Each row below holds a small network's activations on one input, seen along a few directions.
Each table varies a few parts of the input and shows all the possible inputs, shuffled.
Descriptions start from the smaller parts, as in this example, which fits no table here: one of 3 separate values, together with either a single point or one of 11 places along a line or (one of 4 places along a line, together with one of 5 places around a ring).
Shared parts are said once, and a part with two or three values counts as separate values.
(in the rows, 128 means zero)

Other details of the inputs shift rows strongly along two fixed directions, in all tables alike. That doesn't count.

Table:
R1: [139 160  88 117 161  82 163  98 122 100 126 153 130 111]
R2: [ 59 128  96 154 137 123 137 114 138  81 120  84 160 127]
R3: [100 116 103 167 115 124 137 212 158  91 118 149 137 139]
R4: [139 118 165 107 112 163 121 108 116 122 140 109 100 125]
R5: [124 109  99 214 123 106 153 171 135  81 121 163 116 155]
R6: [ 99 123 101 203 111 160 128 181 143  97 116 130 150 149]
R7: [ 65  90  96 129 140 110 111 126 132  85  99 113 132 149]
R8: [143 104 140 183  94 157 127 216  72 175  96 166 144 174]
R9: [175 134 138 105 125 166 122 139 131 152 107 168 109 138]
R10: [ 86 133 115 138 165 106 120 105 144  93  70 124 158 152]
R11: [129 138 128  79 102 137 124  98 158 132 160 119 111  78]
R12: [136 151 164  96 120 108 120  82 132 153 118 115 132 100]
R13: [ 99  85 127 196 115 119 147 194 135 106 130 138 151 182]
R14: [148 119 136 105 125 141 116  79 164 132 149 100 106  89]
R15: [145  97 158 125  94 126 120 184 105 151 141 123  91 138]
R16: [168 127 115 113 118 124 161 115 118 122 167 148  75 108]
R17: [174 128 172 168  94 175 138 178  86 184 108 151 124 158]
R18: [ 95 121 112  86 141 122 119  76 105 146 178  82 114 106]
R19: [181 141 138 144  99 187 141 185 102 175 123 170 128 138]
R20: [138  92 152 118  97 162 110 155  90 137 135 132 100 142]
R21: [173 144 163 151  91 145 113 153 138 169 114 163 124 125]
R22: [153 129 126 119  96 187 138 151 122 147 158 131 105 114]
R23: [ 85 125  80 125 147 111 147 133 163  81 158 120 160 131]
R24: [118 122 124  90 114 142 121  95  97 141 157  80 113 109]
R25: [164 147 140 101 143 128 115  74 152 151 122 117 128  95]
R26: [ 69 105 110 141 146 117 123 110 156  73  96 108 133 146]
R27: [154 163 169  84 142 102 127  96 124 143 127  97 118 110]
R28: [144 124 136 115 132  94 158  72 110 111 160 107  81 115]
R29: [157 105 134 153  95 191 141 193 115 173 167 167  95 138]
R30: [141 151 141  87 130 162 108  72 144 104 156  98 105 102]
R31: [157 116 141 117  99 190 127 162 125 126 143 154 102 126]
R32: [115 111 134 193 135 106 147 192 120 124 103 156 176 187]
R33: [157 181 132 109 136 154 122  84 124 146 136 106 136 109]
R34: [ 96 153  95 143 169 116 110 102 165  81  78 129 162 143]
R35: [123 105 157 167 103 124 133 191 134 120 120 127 110 147]
R36: [127 138 146  80 119  98 107  94 113 160 122 117 134 101]
R37: [121 139 109 171 130 114 137 220 143 111  90 170 159 149]
R38: [171 149 149 114 145  87 158  78  92 139 132 131  98 123]
R39: [ 87 147 122 134 162 115 122 107 127  84  86 118 175 139]
R40: [ 78 131 106 160 116 112 114 128 179  86 120 121 151 111]
R41: [ 93 131  79 129 163 102 133 120 166 100  92 138 182 107]
R42: [115 147 126  79 158 114 119  73  90 173 155 104 133 113]
R43: [141 169 117  83 155 146 136  90 121 166 162 132 130 100]
R44: [170 108 170 131 120 135 128 128 122 176 102 137 121 126]
R45: [110 154 103 155 161  99 133 129 153 100 123 129 180 151]
R46: [138 139 148  78 137 133 106  98  89 143 121 120 131 126]
R47: [139 128 121  71 128 161 123  88 152 116 144 121  91 106]
R48: [189 139 166 158 107 185 112 171 112 151 107 170 121 154]
R49: [100 150  84 126 165  97 147 134 150  98 130 139 186 139]
R50: [ 79 121 101 115 165  95 106 109 123 102  78 124 157 149]
R51: [ 86  99  82 138 138 122 134 136 174  90 118 129 153 105]
R52: [ 65 111 121 153 115  99 125 126 160  91 111 110 151 118]
R53: [145 165 133  76 121 124 123  94 146 150 134 136 133  83]
R54: [140 116 139  76 142 104 112  83 115 167 118 108 129 102]
R55: [152 136 158  97 126 102 115 147  99 160 123 121 118 129]
R56: [105 106 135 165 120 148 137 146 118 144 150 121 118 144]
R57: [164 110 150 141 103 179 112 141 145 133 126 144  81 145]
R58: [119  89 128  84 125 113 114  89 129 141 140  89 110  98]
R59: [143 177 130 108 157 141 122  74 128 160 155 116 129 110]
R60: [152 160 141 149 131 118 120 162 143 129 108 137 134 134]
R61: [156 120 146 166 103 182 125 160 125 166 167 143  94 139]
R62: [173 142 145 116 118 177 125 159 112 144 117 170 128 134]
R63: [ 56 103 102 132 117  86 113 129 141  97 116 106 153 116]
R64: [ 83 132  91 153 150 104 132 121 171  73 150 105 162 140]
R65: [178 112 145 144 117  98 146 153  61 164 123 171  95 153]
R66: [164 112 157 115 120 120 129 154  84 179 147 143 132 160]
R67: [125 158 144 104 158 128 134  72 108 167 147 107 132 117]
R68: [144 166 105 142 163  79 149  84 128  99 121 138 127 121]
R69: [ 76  91 111 146 141 102 130 109 163  92 107  97 149 115]
R70: [103  77  97 196 115  85 151 188  90  97 117 158 117 167]
R71: [158 141 154 124 108 140 117 142 151 130 153 114  90 116]
R72: [120 114 128  72 132 105 126  86 114 135 183  83 117 123]
Description of these inputs: one of 2 separate values, together with one of 4 places along a line, together with either a single point or one of 8 places around a ring.
Changing only the choice among 2 separate values turns R15 into R55. The same change can be made to R6. Which row results?
Answer: R33
Changing only the choice among 2 separate values turns R41 into R51. The same change can be made to R10. Which row results?
Answer: R26
A walk changes only the place on the line of 4. It starts at R41 and steps to R25. List the rest of the walk in order.
Answer: R44, R54
Which other rows agree with R14 in the choice among 2 separate values and the place on the line of 4? List them by row number.
Answer: R5, R6, R30, R40, R57, R61, R64, R71
Which other rows agree with R37 in the choice among 2 separate values and the place on the line of 4? List them by row number.
Answer: R1, R9, R19, R41, R43, R49, R53, R62

Table:
R73: [103 123 122  56 129 135 108  59 159 129 178  70 116  79]
R74: [121 124 118 200 115 134 132 231 132 112  78 185 175 176]
R75: [177 111 166 142  97 169 121 169 120 161  99 174 101 144]
R76: [107 119 111 134 114 147 131 115 147  85 161 101  98 116]
R77: [ 90  87 129 202 116 131 122 196 114 120  66 162 156 177]
R78: [111 126 135  98 155  91 123  71 124 110 122  88 133 125]
R79: [131 120 116 203 120 123 148 176 126 123 114 171 142 150]
R80: [ 61 111  87 113 131 110 122 102 150  62 151  83 123 108]
R81: [201 146 171 112 111 138 138 113 121 170 161 135  73 118]
R82: [ 88 134 121 139 142 109 119 131 124 123  94 110 168 128]
R83: [147 118 145 174 100 143 121 219 107 152 100 177 148 172]
R84: [131 188 128  88 154 121 121  68 140 120 140 102 150 107]
R85: [ 87 129  82 168 149  85 148 144 148  81 101 152 169 128]
R86: [124 151  99 132 152 125 141  97 129 121 134 126 142 124]
R87: [147 153 143 139 127 148 119 131 132 147 111 131 136 120]
R88: [181 122 154 112 105 128 134 127  99 178 151 149  95 117]
R89: [ 84 133  89 160 152  74 145 148 160  73 100 139 159 133]
R90: [145  85 135 160  76 172 134 193 131 114 144 148  81 139]
R91: [196 110 180  98 107 139 115 120 107 172 136 133  79 132]
R92: [ 54 105 103 119 137 120 120 106 159  99 147  79 154 113]
R93: [ 80 127 100 125 135 139 121  98 179  98 152  90 144 105]
R94: [ 71 115  88 182 144  67 136 175 144  82  95 142 166 151]
R95: [195 124 174 139 112 152 125 132 121 155 127 143  90 143]
R96: [110 162 131  89 148 106 121  91 116 128 133  97 158 123]
R97: [ 77 133  96 129 158  73 141  87 123  99 127 106 160 116]
R98: [165 139 143  88 130 149 125 122  98 168 155 135 107 127]
R99: [161 134 158 133 119 161 118 117 126 151 115 143 106 132]
R100: [163 122 131 115 121 139 131 132  99 170 140 144 111 131]
R101: [177 119 133 143 111 156 143 165 110 163 125 170 112 141]
R102: [156 153 141  51 155 107 122  38 146 115 138  93 106  92]
R103: [116 113 134 153 126  94 141 154 115 129 124 131 128 147]
R104: [136 162 140  57 143 119 106  62 127 151 133  91 127  83]
R105: [117 151 118 120 141 121 121 123 146 117  97 126 156 108]
R106: [ 73  85 108 167 107 130 132 166 129  81 137 109 121 145]
R107: [ 58 134  85 145 170  99 137 132 120  89 115 117 181 148]
R108: [165 106 157  96  88 182 121 133 151 165 168 124  87 104]
R109: [162 123 162  94 113 148 107 106 112 166 120 134  97 121]
R110: [113 143 110  86 155 108 136  64 106 137 148  94 136 112]
R111: [176 137 142 114 125 162 136 150 111 156 141 157 110 135]
R112: [162 143 138 149 128 165 137 158 111 150 140 157 121 149]
What is each input in this table made of?
Answer: one of 4 places along a line, together with either one of 2 separate values or one of 8 places around a ring
Changing only the place on the line of 4 turns R87 into R105. The same change can be made to R112. Which row results?
Answer: R111
Changing only the place on the line of 4 turns R85 into R79. The same change can be made to R102. Which row results?
Answer: R95
Change only the place on the line of 4 in R86. List by row number the other rows that result.
Answer: R100, R101, R110
Change only the choice among 2 separate values in R93. List by row number the other rows that result.
Answer: R76
Which other rows agree with R77 in the place on the line of 4? List them by row number.
Answer: R78, R82, R92, R96, R97, R103, R106, R107, R110
Change only the choice among 2 separate values in R108. List by row number the other rows that result.
Answer: R90
